Each row below holds a small network's activations on one input, seen along a few directions.
Each table varies a few parts of the input and shows all the possible inputs, shuffled.
A made-up example of a description, with smaller parts first: one of 4 places along a line, together with either a single point or one of 9 places along a line or (one of 3 separate values, together with one of 8 places around a ring).
Shared parts are said once, and a part with two or three values counts as separate values.

Other details of the inputs shift rows strongly along two fixed directions, in all tables alike. That doesn't count.

Table:
x1: [ 5 -5 -8 -1 11 -6  0  2  2  7 -6 -2  8  8  4 -4]
x2: [ -1   0   5  13   2  13  34  -9   2 -12 -15  13  15  30   4 -22]
x3: [ 10   4  11  -8   9 -32 -31  19 -22  12 -15 -24 -10 -25  12 -30]
x4: [ -5   5  17   9   3  11  42  -8   6  -9 -17  13  12  25   6 -14]
x5: [  4 -13  -5  -6 -14   4 -21  -4  16   6  23   3 -15 -13 -17  41]
x6: [  3 -12 -37 -12   6  24  11   5  21   0  19  16  16  17 -13  41]
x7: [ -5  -6  16   3  -6 -19   1  -2  -6   0 -21  -7 -13  -5  -1  -6]
x8: [ -8 -17 -27 -13 -13  34  12 -11  31 -12  17  25  -1  18 -17  49]
x9: [  2 -10 -22 -13  -3  20 -24  18   7   1  35   7  -3 -20 -11  37]
x10: [ -2  -7   1   8 -10   0  33 -24  12 -15 -21  15   5  32  -1 -14]
x11: [  4  -6  -7  -7  -2  17 -19  18  10   3  33  -2  -4 -22 -16  42]
x12: [ -4  -6   7   4   3 -13   2  14 -14   1 -10  -7   5 -10   6 -16]
x13: [  4 -11 -29   3  -2  33  12  -5  16 -10  25  22  11  18  -8  27]
x14: [ -9   6  13   8   4   9  43  -2   5 -12 -20   9  10  20   5 -11]
x15: [  8  12   4 -13  -9   1 -42  19   3  13  49 -11 -30 -36  -8  28]
x16: [ -8   7   5  -1   8 -18  -3 -11 -18   5 -18 -11   5  -7  -4  -8]
x17: [ -9   6   3  11  -1  13  32  -4   5 -11 -17  15  15  34  10 -21]
x18: [  2  14  31  -3   2 -20 -20  18 -16   6  -3 -21 -22 -35   8 -23]
x19: [ -1  -6  10   7   4 -11  -2   8 -11   3  -8  -5   5  -7   8 -18]
x20: [  7  10  20   4  -1  -7   6   1  -9   1   1  -6 -11  -4   3 -22]
x21: [ -8   0  -7  11  -1  11  29  -3   1 -12 -18  18  18  33  15 -21]
x22: [ -4   0  12   1 -11 -22  -5  -8   1  -4 -11  -8 -14   3   8 -15]
x23: [  1   0 -19 -10   2   8 -26 -13   7  11  29   1   1 -18 -20  44]
x24: [ 12   0  -3   6  10 -14  -8   0  -8   5  -9  -9  -2   2  10 -22]
x25: [  2   7 -28 -11  -7  13 -28 -13   9   9  34  -2  -4 -12  -9  43]
x26: [  7   6  -4   2   5 -15 -11   6  -8   5 -12  -7  -1   6  17 -19]
x27: [-11   1   4   5   4  18  35   0   6 -14 -23  16  18  26   5 -18]
x28: [ 11  16  23   4   3 -50 -52  -5 -34  20  -5 -41 -23 -50   6 -34]
x29: [  0   0  23   7   3  -6  -1   7  -7   2  -7  -8   2  -6   4 -15]
x30: [ -6   6  -9 -10   2   4  -1 -14  -8   1  -9  -1   8  -1  -3   3]
Each input here is: one of 5 places around a ring, together with either one of 2 separate values or one of 4 places along a line.
Question: Change only the choice among 2 separate values in x8. List by row number the other rows that result.
Answer: x30

Table:
x31: [  1  -9 -11   0   0  18   6   5  13  -4  14  12   7   8  -7  22]
x32: [ 0 -8 -7  1 -1 12 12  2 10 -6  0 11  6 14  1  7]
x33: [  3   7   5  -5   2 -10 -18   8  -8   7   3 -11  -9 -15   5  -7]
x34: [  1   3   2   1   0  -3   0   3  -3  -1  -7  -1  -3   3   7 -15]
x35: [  1  -4 -11   0  -6  16   6  -4  14  -5  17  11  -1  11  -5  20]
x36: [-11   5  15  11   8 -12  34  -4 -14  -6 -46   0  16  21  15 -43]
x37: [  5   4   3  -3   2   1 -16   9  -6   5  15  -7  -5 -18  -3   5]
x38: [  4  -2   1   0   1 -17 -17  -5  -8   6  -4 -12  -4 -11  -2  -3]
x39: [  6   2   8   2   0 -10 -12   9  -5   2   4  -8 -10  -9   5 -11]
x40: [ 1  5 -4 -3  2  6 -3  3 -1  3  8  0  1 -4 -1  7]
x41: [  3  -2 -17   0   4   8   5  -9   4   1   4   7   9  13  -1   5]
x42: [  2   2  -3   3   1  -6  -4 -12  -4   3  -6  -3   3   5   1  -7]
x43: [  1  -4  -6   2   4 -10  -2  -2  -6   3  -9  -3   7   0   4  -7]
x44: [ -6  -3 -11  -4   1  11  12   0   7  -4  -3   8   9  13   0   9]
x45: [  1   0  10  -1   3 -10 -13  11 -11   5   2  -9  -3 -18  -1  -5]
x46: [ -2  -2   5  -2  -4  -8   1  -1  -2  -2 -11  -1  -4   1   2  -8]
x47: [ -4  -6 -11  -2  -2  12  10   1   9  -6  -3  10   6  13   1   7]
x48: [-5 -4 -3  1  1 13 16 -7  7 -5 -1  9  7  7 -8 10]
x49: [ 2  0  4  3 -4  2 -3  0  3  1 12 -1 -4 -4 -3  6]
x50: [ -5   2   6  -3   0  -8   3  -3  -2  -1 -12  -3  -1   1   2  -6]
x51: [ -5   2   7   1   2  -6   5  -4  -4   0 -12  -3   1  -2   0  -5]
x52: [ 2 -1 -5  4  1 14 14  1  9 -5  6 10  7 13 -1  3]
x53: [ 0 -4 12  5 -1 -6  6  0 -1  0 -7 -2 -2  0  0 -8]
x54: [  2   7   3  -4  -1  -3 -18   1  -4   6  12  -8  -9 -18  -3  10]
x55: [  3   3   0  -5  -7  -5 -21   3  -1   4  14  -5 -14 -15  -2   7]
x56: [-3  8  6 -1 -1 -5  1 -4 -3  0 -8 -2 -2  2  4 -9]
x57: [ 3 -6  1 -1 -5  0 -4  2  4  0  6  1 -7 -2 -4  9]
x58: [ 0  4  2  0 -1  6 -2 -3  0  0 10  0 -1 -7 -4  8]
Question: Changing only one part turns x36 into x54. The same change can be made to x31. Which row results?
Answer: x49
Question: What is each input in this table made of?
Answer: one of 4 separate values, together with either a single point or one of 6 places around a ring
Question: Which other rows agree with x53 in the choice among 4 separate values? List them by row number.
Answer: x38, x46, x48, x50, x51, x57
Question: Change only the choice among 4 separate values in x33. List by row number the other rows that result.
Answer: x44, x50, x56

Table:
x59: [  1   0   5   1   0  -3  -6   2  -2   2   8  -4  -4 -10  -5   8]
x60: [-4  2 -8 -3  0  4  8 -7  5 -2 -5  5  3  8  1  6]
x61: [-2 -5 -7  0 -1  5  3 -6  4 -1  0  5  6  7 -3  8]
x62: [ 1 -4  1  0  2 -7 -8  1 -5  3 -1 -5  0 -9  0 -4]
x63: [ 0 -1 -8  2  0  5  1 -6  3  0  2  5  4  8 -1  3]
x64: [  4  -4   0  -3   4  -5 -11   6  -1   4   4  -5  -2 -10  -3   5]
x65: [-2 -3 -1  1 -3  5  8 -4  4 -4 -2  5  1  5 -3  3]
x66: [ 1 -3  6  0 -3 -6 -9  5 -2  1  0 -5 -7 -9 -1 -2]
x67: [  0   1   3  -3  -2  -1 -10  11  -1   3   9  -3  -6 -10   1   5]
x68: [-2 -2  1  1 -1  5  9 -4  3 -3 -1  4  2  5 -4  4]
x69: [ 3  3  6  3  1 -3 -5  1 -2  3  5 -5 -4 -6 -1 -2]
x70: [-2 -5 -1  3 -1  7 11  2  7 -4 -1  7  3  8 -1  4]
x71: [  0   4   7  -2  -1  -4  -8   3  -4   3   2  -6  -5 -11   0  -2]
x72: [-1  1 -9 -1 -1  3  6 -9  6 -1 -1  5  2 11 -1  5]
x73: [  0   6  18  10   5 -25   4  -1 -20   2 -28 -11   2   0  15 -45]
x74: [  0   2   4  -4  -2  -3 -10   8  -2   1   5  -3  -6  -9   0   1]
x75: [-3  1 -3 -3 -2  8  6 -2  3 -3  1  6  1  4 -1  4]
x76: [ 0  1  1  3  0  4  8 -5  2 -2 -2  3  2  7  0 -4]
x77: [  4   1   3  -1  -2  -5 -11   2  -2   2   6  -5  -9  -8   0  -2]
x78: [ -1  -1 -10  -4   5  11   6   3   4   0   3   5   7   7  -3  10]
x79: [  0  -1  -2  -5  -2  -7 -10  -2   0   4   2  -6  -5  -6  -3   7]
x80: [ -7   6  12   8   4  -1  25  -6  -3  -5 -22   3  11  14   7 -23]
x81: [  5   0   1  -2  -3  -2 -12   6   1   1   9  -3  -8  -7   0   3]
x82: [-2  0 -9 -1  1  8  3 -5  2 -2 -1  5  6  6  0  6]
x83: [  7   0  -1  -2   3  -6 -12   6  -2   6   6  -6  -4  -8   1   1]
x84: [-2  1 -8  0  3  7  6 -1 -1 -3 -2  3  8  5  1  0]
x85: [ 1 -1 -2  3 -2  6  8  3  5 -3  2  5  1  8  3  0]
Question: What is each input in this table made of?
Answer: one of 3 separate values, together with either one of 4 places along a line or one of 5 places along a line
Question: Changing only the choice among 3 separate values turns x82 into x63. The same change can be made to x80. Which row results?
Answer: x69

Table:
x86: [ 11   0 -18  -1   3 -12 -35  -4  -3  16  17 -12  -3 -13  -2  19]
x87: [ -4 -20 -21   2   1  18  16   3  11  -8   6  17  18  17  -9  18]
x88: [  7 -10 -19   1  -1  28  16   2  17  -8  17  19   9  22  -3  14]
x89: [-16  11  15  14  13  -2  49 -21 -21 -10 -50   6  27  25  11 -50]
x90: [  9  -1 -13  -4  -2 -13 -37 -14  -1  15  15 -11  -6 -13  -8  21]
x91: [ 0  2 18 12 12 16 35  9  2 -4  1  7 18  8 -4 -5]
x92: [ -3  -5 -30  -7  10  15   8   2  10  -1  -6  12  22  19   5  13]
x93: [ -3 -12   4   5   2 -16   8   5  -8  -2 -21  -1   5   5   4 -16]
x94: [-17   2   9  15  15  -5  44 -12 -19 -10 -55   4  32  22  11 -47]
x95: [ 10   8 -14   0   2  -6 -31  -6  -7  13  27  -9  -6 -15  -4  11]
x96: [  2   5   5   6   1   2  27   7   2 -11 -22   8   4  30  21 -37]
x97: [ -4  -1  10   1   3  19  34   0  19  -4   4   9   4  11 -14  24]
x98: [  6 -10 -10 -12   3  -9 -29  26  -3   7   9  -8  -9 -18   1   8]
x99: [ 10  -1  21   4 -11 -14 -22   0  -2   1   8 -10 -25 -19   0 -10]
x100: [ -4  -1   9  -7   1 -17 -22  -3 -15   6 -12 -18  -6 -31 -12   2]
x101: [  9  -8   7  -1   1 -14 -24  20 -10   6   6 -11  -9 -20   4 -11]
x102: [  4   8  15  17  13 -40 -16  -6 -31  13 -30 -25   6  -6  19 -52]
x103: [ -6   8 -18  -2   3  18  21 -18   4  -5  -2  13  18  20   1  -2]
x104: [-17   3  16   7  -7  29  29  13   8 -13   9  17  10  11   0   8]
x105: [-19   0   9   4   4 -13  42 -20  -8 -10 -60   2  17  24   4 -30]
x106: [  4   7 -35  -8   4  18   9  -8  15   0   8  15  10  28   4  13]
x107: [  9 -12  -4  -2  -6  -7 -26  13   1   5  21  -6 -14 -21  -4  18]
x108: [  1   7  -6 -11   1   2 -23  -2  -8   8  19  -8  -9 -30 -13  25]
x109: [ -2 -10 -18  -7  -2   4 -13 -14   6   4   7   3   9  -4 -12  31]
x110: [ -9   7  28   0 -10   2 -13  24  -3   2  19  -6 -17 -29   0  12]
x111: [  9   5  21   3   5 -31 -11  20 -19   4 -23 -18 -13  -6  23 -51]
x112: [  3  -1  35   8  -4 -42  -6  -3 -16   3 -32 -20 -21  -7  15 -45]
x113: [  3  10 -12  -7  -4  -4 -26  -9  -4   9  24 -10 -10 -22  -6  20]
x114: [  0  -3 -11  -9   4  -1 -25   6  -7   8  12 -10  -3 -31 -13  27]
x115: [-15  -3   3   7   3 -18  33 -22  -5  -5 -52   2  21  31  11 -27]
x116: [-11   2 -13  -8  -2  27  27 -29  11 -10  -5  18  13  18 -19  24]
x117: [ -5  -8 -27  -1   9  19  12  -6   8  -2  -2  14  27  18  -1  15]
x118: [  5   1  -3   3  -8  26  17   7  14 -13  15  17  -1  19   3  -1]
x119: [-15  12  56  10 -10 -21   3  12 -17   0 -25 -14 -15 -21  10 -37]
x120: [ -8  -6 -18   5   7   4  20 -13   2  -2 -18  10  25  21   4   4]
x121: [  0  -5  10  20   3   0  37  -5  -4 -12 -25   9  15  31  14 -41]
x122: [  9 -13  -3   1  -3  -3 -27  17  -3   5  25  -6  -8 -21  -5  13]
x123: [ 2  1  7  2 13 26 28 13 10 -3 11 11 16  8 -9 11]
x124: [  1  -9 -17  -4   2  11  13  12  10  -6  -5  12   7  20   7   0]
x125: [ 11   1 -16  -3   8  -8 -36   1  -6  15  17 -13   0 -14   1   9]
x126: [  6  -7 -18   4  -9  30  18  -4  25 -12  24  23   0  22  -5  25]
x127: [-10   6  17  -3  -7  22   3  23   3  -5  20   7  -2  -9  -2  14]
x128: [-20   1  10   0 -14  28  28   3  24 -11   7  19  -3  13  -6  30]
x129: [ -5 -22 -18  -4  -7  16  17 -10  18  -8   0  19  10  18 -16  28]
x130: [  7 -15   2  -6 -11  -8 -27   3   4   4  17  -5 -17 -22 -11  20]
x131: [ -4   3  19  13  13 -39 -12   2 -34  10 -36 -23  11 -14  18 -49]
x132: [ -4  16  27   1  13 -26  -4   0 -34   7 -33 -20   1 -20  12 -50]
x133: [  2  -5  -8   1 -17  35  16 -12  32 -16  25  25  -9  19 -12  29]
x134: [  1  13   3   1   1 -14 -24  -6 -18   9  11 -16  -4 -24   2  -9]
x135: [  5  -9 -11   7  -4  15  21  -5  14  -8   4  17   5  23   0   7]
x136: [ 12   1  15   9  -5  -9 -21  14  -9   1  18 -11 -16 -18   6 -16]
x137: [ 10   5  21   9  -8  -6 -20  16  -7  -3  19 -10 -20 -19   6 -18]
x138: [ -1   2 -31  -4  -5  22  12 -35  22  -3  13  21  10  31 -13  30]
x139: [  1   8  -6 -10  -9  -4 -29 -20   0   7  21  -9 -13 -22 -13  22]
x140: [ 13 -10   3  -4 -10  -3 -27  -1   7   5  24  -4 -21 -19 -11  19]
x141: [  3 -11  12  -4  -9 -25 -22   5  -3   5  -3 -13 -21 -18   0  -1]
x142: [ -7  12  26  -8  -5  -3 -15  35  -9   2   8  -9 -16 -23  10  -5]
x143: [ 13   2  13   2  -4  -8 -22  18  -8   2  15 -10 -16 -17   7 -17]
x144: [  2  -4 -22  -6  -3  -4 -17 -17  10   8   9  -1  -1   7  -7  29]
x145: [  5  12 -15 -15   2  -5 -28   5  -4   9  17 -10  -9 -18   4   7]
x146: [-17  11   5   5  -3 -12  37 -35  -2 -10 -43   3  11  33   8 -29]
x147: [  7   4  35   3   5 -10  -5  12  -6   9   8 -17 -12 -30 -11   0]
x148: [-12   4   0   1  16  -5  32   0 -12  -7 -51   4  22  21  16 -39]
x149: [  6   0  13  -3 -15  -4 -23   5  12  -2  23  -5 -34 -17  -3  14]
x150: [ -7   8 -14 -10  10  16  21  -3   0  -5 -14  11  14  15   3  -2]
x151: [ -3 -22 -20 -13 -10   7  -7   0  19  -1  17   8  -6   0 -18  45]
x152: [  3  10   2  -5  -4 -29 -29 -16  -7  13   1 -17 -18 -10   0  -2]
x153: [  4   4  -7  -3  -7  20  13  13  15 -12  10  14  -5  21   9  -2]
x154: [  4  -3 -12   4 -12  33  17  -1  26 -15  26  23  -5  20  -5  24]
x155: [ -4  13  -4  14   6 -12  34 -29  -6  -2 -37   7  17  39  16 -39]
x156: [  1 -10 -15  -3 -14  26  16 -12  32 -12  19  21  -8  23  -9  34]
x157: [  3   4 -32  -2   4  23  13 -17  13  -1  13  17  16  27  -3  15]
x158: [ 3  6  8 -2 15 14 25 19  8 -3  0  6 11  8  1  0]
x159: [ -1   1   2  -7  12 -10 -24  11 -19   8  -5 -15   2 -30  -2  -6]
x160: [ 10   6 -12  -5   9 -20 -34   9 -10  15  -1 -18  -5 -11  13 -10]
x161: [ -3   5  -1 -17  -5  -4 -22  -8  -1   7  11 -11 -17 -25 -19  31]
x162: [  9   3  19   0   7   1  -9  21  -1   9  26 -11  -9 -31 -12  20]
x163: [  0  -7  23   5   8 -35 -10  18 -27   5 -32 -18  -1 -13  13 -49]
Question: Changing only one part turns x92 into x131. The same change can be made to x148. Which row results?
Answer: x94
Question: Changing only one part turns x155 into x152. The same change can be made to x113. Which row results?
Answer: x146
Question: What is each input in this table made of?
Answer: one of 6 places along a line, together with either one of 2 separate values or one of 5 places along a line or one of 6 places around a ring
Question: Which other rows agree with x100 in the place on the line of 6? List them by row number.
Answer: x90, x99, x109, x116, x119, x129, x130, x133, x138, x139, x140, x147
Question: Start at x87 and move only the place on the line of 5, one step at a time. The first step leads to x122. Which rows follow, in order?
Answer: x121, x136, x137
Question: Which other rows agree with x117 in the place on the line of 6? List them by row number.
Answer: x88, x101, x103, x118, x123, x125, x127, x132, x143, x157, x159, x163
Question: Change only the place on the line of 5 in x153. List by row number the other rows that result.
Answer: x96, x98, x111, x124
Question: Change only the choice among 2 separate values in x142. List by row number the other rows that result.
Answer: x158
